These are the activations of a small neural network, seen along a few directions. Each row is one input.
Each table varies a few parts of the input and shows all the possible inputs, shuffled.
Descriptions start from the smaller parts, as in this example, which fits no table here: line(4) and (point or line(9) or (values(3) and ring(5))).
Shared parts are said once, and a part with two or three values counts as separate values.
In the rows, zero is written as 128.

Other details of the inputs shift rows strongly along two fixed directions, in all tables alike. That doesn't count.

Rows:
row 1: [121 139  72 203 200 107 135  85 102  90  98 162]
row 2: [ 87 107 144 151 176  86 107 148 174 123 129 147]
row 3: [168 162 113  53  73 134 166 104  91 151 138 108]
row 4: [121 105 179  74  81 152 128 152 162 162 132 116]
row 5: [152 134 134  71  71 152 160  98 125 136 127 124]
row 6: [126 158  77 208 183 101 125  81  56  82  88 133]
row 7: [137 153  59 198 140 156 137  92 101  77 146 127]
row 8: [138 140 104 176 148  98 141  95  69 100  99 125]
row 9: [160 123 140  73  85 156 113 184 167 146 185 130]
row 10: [139 169 106  73  67 164 181  80  80 125 131 111]
row 11: [138  78 127 175 167 141  72 163 201 120 155 142]
row 12: [121  92 147 150 166 129  96 143 145 146 115 148]
row 13: [103 124 129 157 148 104 114 140 118 128 111 125]
row 14: [109 140 127 181 137 115 152  92 109  87  96 129]
row 15: [106 112 192  63  82 133 122 169 156 172 154 104]
row 16: [105 108 130 138 181 132 101 153 149 148 126 147]
row 17: [157 161  76 166  85 175 152  82  80  89 150 108]
row 18: [ 92  97 164 161 156  96 103 147 155 126 121 137]
row 19: [164 112 164  85  67 165 108 184 152 150 176 121]
row 20: [ 69  99 156 155 188  94  90 170 177 132 132 142]
row 21: [127  97 146 147 172 106  80 150 137 137 111 135]
row 22: [165 126 143  60  73 153 162 118 124 166 138 124]
row 23: [103 149  92 171 155  99 143 110  95 107 108 132]
row 24: [183 167  82 152  82 143 168  96  80  80 144 136]
row 25: [145 178  86 122 113 138 166  81  64 123 118 119]
row 26: [148 173 112  81  47 171 185  71  63 126 124 104]
row 27: [141 106 168  60  80 117 135 161 161 173 140 116]
row 28: [151 147 120 137  96 158 122 147 107 112 158 124]
row 29: [121 118 133  92 132 137 120 129 160 140 129 136]
row 30: [127 168  90 127 102 132 184  71  98  96 111 128]
row 31: [105 102 137 136 199 105  71 174 157 148 124 136]
row 32: [139 107 172  56  73 163 125 137 147 164 135 115]
row 33: [111 164 126 140 101 134 169  92  93 102 112 112]
row 34: [117 107 159 114 150 114  94 171 136 158 130 115]
row 35: [145 169  73 164 156 112 152  72  81 102 104 140]
row 36: [114  94 163 123 129 108 103 163 152 152 120 125]
row 37: [144 120 149  77  94 166 101 200 163 151 188 122]
row 38: [113 177 107 133 104 132 188  82  88  93 116 113]
row 39: [128 132 101 154 176  88 127 123 114 114 114 134]
row 40: [115  99 160 109 130 128 119 149 183 141 121 136]
row 41: [156 104 140  69  84 175 108 169 193 159 191 113]
row 42: [ 63  98 131 191 223 108  78 159 181 111 106 158]
row 43: [134 116 173  63 105 152 100 168 148 192 143 111]
row 44: [ 98  94 159 161 172  84 105 151 178 125 123 149]
row 45: [131 121 107 194 199  96 104 112 131 116  98 160]
row 46: [139 144  77 208 181  77 146  79  74  76  89 144]
row 47: [ 79 111 131 191 213  88 102 140 182  96 106 154]
row 48: [143 142 138  49  82 133 152 143 103 160 148  95]
row 49: [107 111 181  67  91 159 117 166 166 170 139 111]
row 50: [150 165 131  89  54 136 204  79 102 111 121 107]
row 51: [158 145  71 205 113 157 143  70  87  70 133 123]
row 52: [127 105 147 150 167 119  86 144 143 150 113 141]
row 53: [ 95  96 138 149 189  84  86 170 181 141 121 148]
row 54: [154 164 116  82  60 168 181  85  61 142 130 109]
row 55: [150 112 141 108 140 110 110 142 140 147 124 130]
Description of these inputs: ring(5) and (values(2) or ring(9)).
- Changing only the ring(5) part turns row 52 into row 35. The same change can be made to row 18. Which row results? => row 2
- Changing only the ring(5) part turns row 12 into row 16. The same change can be made to row 19. Which row results? => row 37
- Which other rows agree with row 26 in the ring(5) part? List them by row number. => row 6, row 13, row 15, row 17, row 28, row 33, row 34, row 43, row 49, row 54
- Which other rows does row 48 become when the ring(9) part takes its other values? List them by row number. => row 10, row 16, row 20, row 23, row 25, row 31, row 38, row 42

Rows:
row 56: [130 112 170  68  73 141 131 171 168 169 173 101]
row 57: [157 183  81 135  86 149 171  94  55  87 133 121]
row 58: [157 169  72 118 103 120 171  85  73 112 130 109]
row 59: [148 116 148  28  85 148 119 168 148 186 165 101]
row 60: [134 113 110 152 169 100 105 124 146 122 128 140]
row 61: [111 176 103 117  94 139 198  61 100  90 108 122]
row 62: [ 87 121 136 155 171 103 102 146 133 117 110 128]
row 63: [110 119 132 160 180 115  98 141 125 144 100 151]
row 64: [ 97 125 142 157 162 121 103 131 127 129 103 125]
row 65: [118 170  82 144  89 154 198  61  99  85 129 127]
row 66: [109 103 128 174 147 134 102 129 138 120 123 133]
row 67: [137 120 182  25  86 151 128 170 134 199 149 114]
row 68: [ 93 126 142 149 169 118 106 134 122 124 112 121]
row 69: [103 117 127 175 154 138 101 135 133 129 127 128]
row 70: [134 120 170  32  84 137 132 175 136 188 148 118]
row 71: [115  98 134 182 152 117 109 133 158 113 128 138]
row 72: [173 155  83 129  94 127 177  60  82 106 122 118]
row 73: [107 116 101 146 186 123 113 120 177 117 123 150]
row 74: [124 112 173  57  77 169 119 169 147 181 173  96]
row 75: [166 101 156  45  83 151 124 144 160 179 151 106]
row 76: [131 128 120 167 157 114 108 154 146 105 137 144]
row 77: [155 171  99 123  90 112 191  68  60 107 110 134]
row 78: [164 183  87 140  82 165 165  84  55 101 125 120]
row 79: [124 116 184  56  79 125 129 154 160 161 144 108]
row 80: [108 124 116 159 168 141 111 140 178  98 130 163]
row 81: [ 91 120 136 156 168  94 108 149 141 116 111 126]
row 82: [131 117 126 172 162 116  96 149 151 101 134 154]
row 83: [132 114 124 170 155 140  91 140 136 110 123 150]
row 84: [142 112 129 168 148 126 106 141 151 103 128 149]
row 85: [128 121 113 139 176 125  99 131 125 137 132 127]
row 86: [139  97 173  76  70 161 127 153 163 166 155 105]
row 87: [151 128 156  54  74 154 124 183 150 158 170 113]
row 88: [133 168  89 138  82 143 176  89  62 101 136 107]
row 89: [153 103 183  39  75 145 136 156 152 187 136 121]
row 90: [109 120 126 151 177  90 112 153 133 130 111 148]
row 91: [101 119 120 171 154 112 112 148 140 116 137 127]
row 92: [150 126 166  50  81 175 114 177 141 169 170 111]
row 93: [ 98 125 126 138 173 118 134 124 160 121 109 164]
row 94: [130 114 113 147 175  97 104 142 155 130 134 132]
row 95: [111 108 146 158 155 113 115 123 142 116  99 128]
row 96: [162 161 106 125  85 120 193  68  68 110 105 132]
row 97: [130 100 115 156 176 120  86 127 145 133 117 140]
row 98: [139 105 134 167 158 136  97 146 152 109 124 148]
row 99: [ 97 120 143 159 168  89 112 143 151 116 115 129]
row 100: [155 164 102 120  87 135 181  65  51 118 101 131]
row 101: [107 106 130 179 157 109 105 136 152 112 136 140]
row 102: [ 98 106 146 161 165 115  96 129 140 120  98 133]
row 103: [142 161 111 140  88 119 185  62  76  91 101 113]
row 104: [162 171  76 125 101 146 163  69  61 124 119 110]
row 105: [117 119 135 147 170  89 120 148 142 133 117 148]
- What is each input in this table made of? => ring(5) and (point or ring(9))
- Changing only the ring(5) part turns row 105 into row 76. The same change can be made to row 93. Which row results? => row 80
- Which other rows does row 83 become when the ring(5) part takes its other values? List them by row number. => row 66, row 97, row 100, row 102
- A walk changes only the ring(9) part. It starts at row 64 and steps to row 102. List the rest of the walk in order. => row 95, row 103, row 79, row 99, row 81, row 62, row 68
- Which other rows agree with row 56 in the ring(5) part? List them by row number. => row 65, row 66, row 69, row 71, row 74, row 86, row 88, row 91, row 101

Rows:
row 106: [139 155 121 100  82 150 155 109  89 131 129 111]
row 107: [128 144 142  91  92 122 157 103  96 139 108 108]
row 108: [122 120 112 179 166 125 114 115 139 102 117 142]
row 109: [117  95 131 147 172 121  91 156 176 136 132 144]
row 110: [135 122 145  94  92 153 133 133 145 136 141 118]
row 111: [121 121 121 177 151 122 118 124 137 101 123 140]
row 112: [134 126 102 173 167 115 117 119 138  97 123 146]
row 113: [111  84 163  98 159 129  73 191 192 175 149 134]
row 114: [125 150 134  93  86 121 178 104 110 130 122 121]
row 115: [118 126 118 182 161 117 115 126 115 103 118 138]
row 116: [143 142 128  87  95 115 162  98  93 146 114 111]
row 117: [149 149 122 109  73 141 160 114 102 124 142 114]
row 118: [145 144 129 107  85 149 147 114  94 129 132 115]
row 119: [122 143 116 128 117 140 141 110 112 115 125 122]
row 120: [120 110 143 134 134 133 113 145 161 125 139 130]
row 121: [ 94 123 133 163 170  99 130 121 138 113 101 147]
row 122: [140 109 138 117 132 131 107 150 139 148 139 131]
row 123: [143 123 143  73  97 144 126 149 134 167 148 115]
row 124: [146 149 118 110  75 142 166 105 111 113 144 113]
row 125: [128 126 109 170 177 109 104 136 122 112 118 143]
row 126: [148 142 126 109  79 152 153 106 111 121 134 118]
row 127: [121 135 101 166 176 112 113 125 123 108 121 142]
row 128: [150 147 123 109  71 143 163 108 110 118 144 115]
row 129: [110 132 116 174 162 117 117 127 118 109 117 134]
row 130: [118 124 110 173 165 126 118 116 136 108 117 140]
row 131: [114 129 116 180 164 116 114 130 115 107 116 136]
row 132: [119  60 210  18 116 150  64 234 240 222 177 119]
row 133: [110  65 216  31 124 153  58 232 232 219 172 118]
row 134: [132 151 119 103  86 139 160 115 110 123 142 112]
row 135: [119 127 104 164 178 112 110 129 137 107 122 144]
row 136: [ 86  70 185 114 182 128  47 212 215 171 142 139]
row 137: [134 157 119 100  83 140 161 113  99 127 143 110]
row 138: [126 151 134  87  84 133 176  94 102 132 112 121]
row 139: [127 125 156  85 109 120 136 125 123 160 117 111]
row 140: [102 129 118 170 168 118 113 129 129 110 122 135]
row 141: [126 121 116 176 161 124 110 123 127 113 117 142]
row 142: [161 142 114 104  84 144 152 109 102 135 137 120]
row 143: [159 143 110 100  80 148 162  99 110 126 141 118]
row 144: [126 131 106 166 176 111 110 132 123 113 119 142]
row 145: [157 147 114  98  87 143 154 111  89 140 136 114]
row 146: [140 150 117 104  80 153 162 100 107 119 130 115]
row 147: [126 118 115 182 164 124 111 117 135 105 117 144]
row 148: [143 149 125 101  82 149 152 113  88 131 129 111]
row 149: [135  94 179  72 109 149  94 182 169 179 153 120]
row 150: [104 124 125 161 173 104 130 109 131 118  96 150]
row 151: [161 139 115 106  84 145 153 105 112 129 139 122]
row 152: [141 151 120 112  86 136 157 118  91 125 137 111]
row 153: [149 148 123 107  75 152 155 106  97 125 131 115]
row 154: [117 139 133 126 121  99 149 111 104 126 109 117]
row 155: [105 131 113 171 162 119 122 121 129 103 120 135]
row 156: [134 124 107 175 171 112 106 130 131 106 120 149]
row 157: [111 128 112 176 159 121 124 120 137  99 119 138]
row 158: [130 133 144  91  93 138 134 148 128 148 147 111]
row 159: [138 126 105 174 163 115 115 120 134 100 121 147]
row 160: [135 124 110 171 172 111 106 132 121 109 120 145]
row 161: [119 125 112 183 175 119 108 124 113 112 111 140]
row 162: [108  98 153 135 189  85  87 159 163 145 108 139]
row 163: [111  89 209  39 101 122 104 189 183 197 140 106]
row 164: [111 129 108 173 172 122 116 116 128 108 115 139]
row 165: [147 148 127 105  76 140 157 118  95 128 143 112]
row 166: [115 126 115 173 173 121 107 126 122 118 115 137]
row 167: [129 129 101 166 167 116 120 121 137 101 121 144]
row 168: [138 145 123  88  95 125 174  96 106 140 117 127]
row 169: [122 113 142 143 137 128 108 149 149 129 133 132]
row 170: [113 127 119 153 176  94 129 119 136 115 102 153]
row 171: [141 152 116 104  75 143 168 108 111 118 142 112]
- Changing only one part turns row 130 into row 171. The same change can be made to row 164. Which row results? => row 134
- Changing only one part turns row 114 into row 150. The same change can be made to row 124. Which row results? => row 108
- What is each input in this table made of? => line(6) and (values(2) or ring(9))
- Which other rows does row 112 become when the ring(9) part takes its other values? List them by row number. => row 125, row 127, row 135, row 144, row 156, row 159, row 160, row 167
